A small network was shown many inputs. Here are its activations along a few directions, one row for each input.
In each table, some parts of the input vary, and every possible input appears once, in random order.
Descriptions start from the smaller parts, as in this example, which fits no table here: one of 6 places along a line, together with either a single point or one of 9 places along a line or (one of 2 separate values, together with one of 8 places around a ring).
Shared parts are said once, and a part with two or three values counts as separate values.
(in the rows, 128 means zero)

Table:
row 1: 133	109	214	116	93	110	110	104	162	84	90	115
row 2: 130	83	70	75	158	134	212	86	103	107	118	99
row 3: 58	169	56	150	108	153	168	129	139	154	232	106
row 4: 155	114	115	112	185	111	58	128	88	183	76	191
row 5: 192	62	116	132	205	170	118	128	133	118	94	130
row 6: 136	146	147	167	147	142	117	230	122	126	151	151
row 7: 47	130	114	145	90	126	192	168	98	125	156	133
row 8: 204	103	139	125	113	113	118	54	158	70	91	99
row 9: 61	95	135	73	134	136	203	137	116	117	99	119
row 10: 140	170	191	170	61	92	119	144	136	92	149	112
row 11: 153	142	139	108	84	79	45	53	101	140	59	149
row 12: 148	207	145	185	66	132	103	94	183	137	216	91
row 13: 83	131	59	68	140	79	142	93	71	172	81	142
row 14: 133	165	119	192	151	206	95	172	156	177	205	140
row 15: 147	94	160	103	184	137	121	199	155	118	103	143
The inputs of row 13 and row 11 match in every part but one. If row 9 is changed in the same way as row 13 into row 11, which row does it become? -> row 1
What is each input in this table made of? -> one of 3 separate values, together with either a single point or one of 4 places along a line
List by row number the other rows that have the choice among 3 separate values in common with row 6. -> row 4, row 5, row 14, row 15

Table:
row 16: 192	141	223	172	37	93	105	116	190	56	120	105
row 17: 113	116	70	121	147	90	107	98	41	145	70	147
row 18: 94	154	107	118	163	162	173	230	138	180	190	172
row 19: 79	105	83	44	125	101	137	36	93	149	75	114
row 20: 170	177	109	175	120	148	45	75	139	168	153	136
row 21: 173	57	143	115	176	106	132	133	83	81	29	127
row 22: 55	98	65	145	165	160	207	191	62	126	153	139
row 23: 132	207	172	169	23	82	80	79	130	120	173	113
row 24: 58	192	163	205	57	147	164	178	172	111	231	86
row 25: 225	110	163	166	143	156	59	113	189	91	115	122
row 26: 185	100	183	84	179	108	75	172	152	114	68	159
row 27: 153	63	151	40	159	109	176	69	132	83	37	102
row 28: 134	163	102	196	140	199	146	177	164	164	242	104
row 29: 25	88	74	72	147	167	248	121	119	133	160	105
row 30: 132	149	114	98	138	92	65	132	117	198	104	187
The inputs of row 19 and row 30 match in every part but one. If row 29 is changed in the same way as row 19 into row 30, which row does it become? -> row 18
What is each input in this table made of? -> one of 3 separate values, together with one of 5 places along a line
Change only the choice among 3 separate values in row 25. List by row number the other rows that result. -> row 20, row 28

Table:
row 31: 62	123	90	102	118	131	132	68	80	140	127	112
row 32: 143	153	160	132	104	99	69	57	145	143	116	112
row 33: 144	139	137	153	99	120	89	74	107	92	115	88
row 34: 176	95	129	132	159	82	96	150	107	98	53	141
row 35: 195	118	127	83	127	125	64	84	138	143	86	143
row 36: 158	107	94	65	158	138	163	91	120	119	89	122
row 37: 104	136	120	107	129	116	165	73	124	122	121	76
row 38: 202	103	114	141	131	126	103	89	118	112	70	126
row 39: 126	146	129	117	184	172	167	193	128	144	151	129
row 40: 128	105	159	153	163	185	136	192	164	120	142	131
row 41: 83	125	98	131	176	176	144	182	89	177	150	159
row 42: 110	169	96	158	129	145	176	162	157	140	224	104
row 43: 88	123	174	138	60	126	159	133	156	95	131	111
row 44: 164	158	169	144	158	154	75	179	150	171	147	159
row 45: 146	58	155	98	167	96	138	141	136	91	73	145
row 46: 142	192	129	165	103	141	77	148	175	149	221	142
row 47: 64	148	57	162	119	155	147	157	116	167	220	129
row 48: 119	136	145	173	110	161	149	154	176	113	232	120
row 49: 112	100	161	134	109	131	139	67	150	97	120	89
row 50: 112	86	57	87	152	142	138	83	93	150	81	146
row 51: 152	178	122	211	106	144	115	156	144	116	216	126
row 52: 137	101	118	60	189	89	164	145	106	108	76	140
row 53: 127	163	165	167	53	103	127	131	115	103	128	120
row 54: 177	109	160	88	159	70	71	134	127	142	73	166
row 55: 166	68	134	90	136	151	135	86	142	95	95	128
row 56: 83	159	136	115	80	107	194	135	129	121	131	104
row 57: 41	141	103	118	70	115	163	128	88	148	132	131
row 58: 167	142	148	194	157	159	108	191	129	136	130	135
row 59: 116	176	169	134	54	94	91	122	152	141	124	134
row 60: 95	81	86	88	182	88	147	133	78	145	67	172
The inputs of row 32 and row 33 match in every part but one. If row 54 is changed in the same way as row 32 into row 33, which row does it become? -> row 34
What is each input in this table made of? -> one of 5 places along a line, together with either one of 2 separate values or one of 4 places along a line
Change only the choice among 2 separate values in row 46. List by row number the other rows that result. -> row 44
Change only the choice among 2 separate values in row 58. List by row number the other rows that result. -> row 51
List by row number the other rows that have the place on the line of 5 in common with row 57. -> row 31, row 41, row 47, row 50, row 60

Table:
row 61: 64	175	168	171	32	117	128	138	111	131	210	126
row 62: 170	135	156	95	111	88	35	83	117	159	41	150
row 63: 132	196	85	179	111	147	121	130	117	170	181	100
row 64: 158	97	202	87	104	112	89	108	150	80	35	110
row 65: 34	102	92	54	157	147	238	149	137	121	126	110
row 66: 106	94	45	120	157	101	123	99	48	155	61	151
row 67: 30	124	89	47	126	115	218	86	101	158	143	126
row 68: 161	142	100	144	98	148	70	70	148	160	163	132
row 69: 118	157	140	185	108	170	185	143	153	98	170	72
row 70: 197	81	208	88	144	124	79	140	142	112	45	138
row 71: 143	142	136	185	153	173	159	172	152	132	189	91
row 72: 109	175	130	175	81	133	158	80	120	134	187	77
row 73: 72	85	90	48	195	156	209	186	126	149	145	129
row 74: 207	154	138	136	171	84	87	148	152	113	113	153
row 75: 203	173	123	128	105	61	92	116	129	130	108	141
row 76: 211	125	165	133	148	86	125	165	170	87	104	126
row 77: 187	115	174	94	171	121	30	124	131	139	47	161
row 78: 134	36	97	109	190	138	174	154	67	104	67	138
row 79: 94	176	143	190	129	153	96	213	137	156	203	177
row 80: 184	137	164	127	104	80	148	135	173	57	92	108
row 81: 94	144	167	186	105	154	118	232	154	126	202	136
row 82: 83	78	94	110	125	93	170	53	45	112	70	129
row 83: 180	124	123	152	157	179	78	106	166	145	161	159
row 84: 181	92	150	148	137	180	112	118	183	119	160	125
row 85: 88	56	92	115	154	126	190	119	84	75	48	115
row 86: 166	157	156	126	83	44	117	70	143	93	112	105
row 87: 72	116	64	56	216	151	175	170	109	182	150	167
row 88: 60	155	170	190	67	144	143	196	162	98	186	119
row 89: 142	119	199	92	82	77	75	34	122	123	48	126
row 90: 143	176	106	185	171	174	124	162	134	157	188	122
row 91: 161	105	151	133	87	180	134	87	176	83	154	105
row 92: 45	142	37	59	156	120	168	139	105	203	135	142
row 93: 133	128	137	138	68	138	95	29	152	117	166	96
row 94: 91	196	129	181	63	132	105	182	112	172	198	163
row 95: 128	71	59	114	213	135	114	142	53	130	72	153
What is each input in this table made of? -> one of 5 places around a ring, together with either one of 2 separate values or one of 5 places along a line
Change only the place on the ring of 5 in row 88. List by row number the other rows that result. -> row 61, row 79, row 81, row 94
Change only the place on the line of 5 in row 80. List by row number the other rows that result. -> row 64, row 69, row 88, row 91
Change only the choice among 2 separate values in row 92. List by row number the other rows that result. -> row 66

Table:
row 96: 91	141	76	157	123	138	149	132	110	134	181	118
row 97: 177	106	102	97	189	112	102	112	108	136	58	144
row 98: 105	146	127	135	68	125	84	34	123	148	115	111
row 99: 130	146	111	154	121	114	118	136	97	139	147	142
row 100: 88	96	66	88	188	163	175	166	100	152	128	154
row 101: 136	156	128	164	146	171	117	179	166	157	201	126
row 102: 144	121	123	71	134	72	118	73	111	130	61	127
row 103: 138	72	113	106	191	153	161	133	106	115	86	126
row 104: 51	109	88	63	133	124	193	129	102	143	129	134
row 105: 134	150	153	149	144	146	100	197	145	153	148	150
row 106: 221	82	161	123	155	119	68	116	143	101	57	151
row 107: 156	175	156	178	87	143	121	127	172	103	189	100
row 108: 93	82	133	81	138	118	175	101	111	100	91	106
row 109: 75	140	115	159	91	132	173	135	124	125	162	111
row 110: 126	172	148	173	105	159	113	149	188	138	218	118
row 111: 187	98	182	98	98	78	84	79	147	89	57	129
row 112: 124	152	160	143	118	115	100	177	117	137	129	161
row 113: 128	160	161	166	76	121	154	131	136	104	148	97
What is each input in this table made of? -> either a single point or (one of 2 separate values, together with one of 4 places along a line) or one of 9 places around a ring
A walk changes only the place on the ring of 9. It starts at row 96 and steps to row 109. List the rest of the walk in order. -> row 113, row 107, row 110, row 101, row 105, row 112, row 99
A walk changes only the place on the line of 4. It starts at row 100 and steps to row 103. List the rest of the walk in order. -> row 97, row 106
